Each row below is a small network's average activation on inputs in which a field has the value named, seen along a few directions.
Related values have similar rows: they may be neighbours, one step apart, or belong to one group.

Other fields vary at random and push rows far along one fixed direction, the same in every table; ignore that.

Values of Samu:
h10: 4,0,-10,-6,-2,15,-1,-9,8,-1
h3: 6,0,3,-9,2,17,-1,-2,2,9
h4: -8,-3,3,2,-1,11,7,-2,-2,9
h14: -4,6,-4,6,2,-5,1,-2,0,5
h13: -3,3,11,-3,0,1,-5,2,4,-2
h12: -2,1,4,-2,-2,0,-2,-1,10,-1
h1: 6,2,-1,-6,1,-6,-3,-5,-5,-5
h9: -7,-3,-6,0,-2,14,5,0,9,11
h8: 0,6,16,9,-6,-55,-6,4,-6,-23
h6: 5,-4,7,0,-2,-9,-3,3,-6,-14
h7: 3,3,-3,11,-5,-14,4,3,-5,-9
h11: 0,1,-10,-5,6,3,6,3,-3,5
h5: 2,-8,0,8,3,-5,1,6,-7,-4
h2: -3,-4,-10,-6,4,32,-1,0,1,20
Each value of Samu is a pair of two hidden parts, and every pair occurs once (7 first parts, 2 second parts).
h13 and h4 share the first part; h13 and h8 share the second. Which value has the first part of h8 and the second part of h4? -> h14
h1 and h11 share the first part; h1 and h10 share the second. Which value has the first part of h10 and the second part of h11? -> h7
h12 and h9 share the first part; h12 and h6 share the second. Which value has the first part of h6 and the second part of h9? -> h5

Values of Sobe:
t9: 1,-3,-18,-21,5,55,-4,-17,17,22
t5: 4,-4,-21,-7,6,24,7,-6,-4,11
t8: -5,4,21,18,-5,-47,0,15,-11,-14
t4: 1,2,0,2,-1,-7,-1,2,0,-3
t1: -6,0,7,7,-2,-16,2,2,-1,-3
t11: 0,1,7,-2,-4,-21,-1,3,-2,-11
t13: 4,-1,-9,7,-1,-8,1,2,-7,-4
t3: 5,3,3,-11,1,8,-5,-8,3,0
t7: 1,3,-1,7,-2,-19,2,3,-1,-8
t6: 5,1,5,-8,-2,6,-6,-7,7,-7
t12: 2,1,-10,2,2,3,3,0,0,2
t2: -8,-3,3,1,-1,18,3,2,2,11
t10: -4,-4,13,4,4,3,-1,9,-2,4
Sobe is arranged as a star with 3 arms.
Which values are neighbours of t12? Give them in the order they are listed. -> t13, t7
Which values are neighbours of t11? Give them in the order they are listed. -> t9, t4
Which values are neighbours of t6? Give them in the order they are listed. -> t3
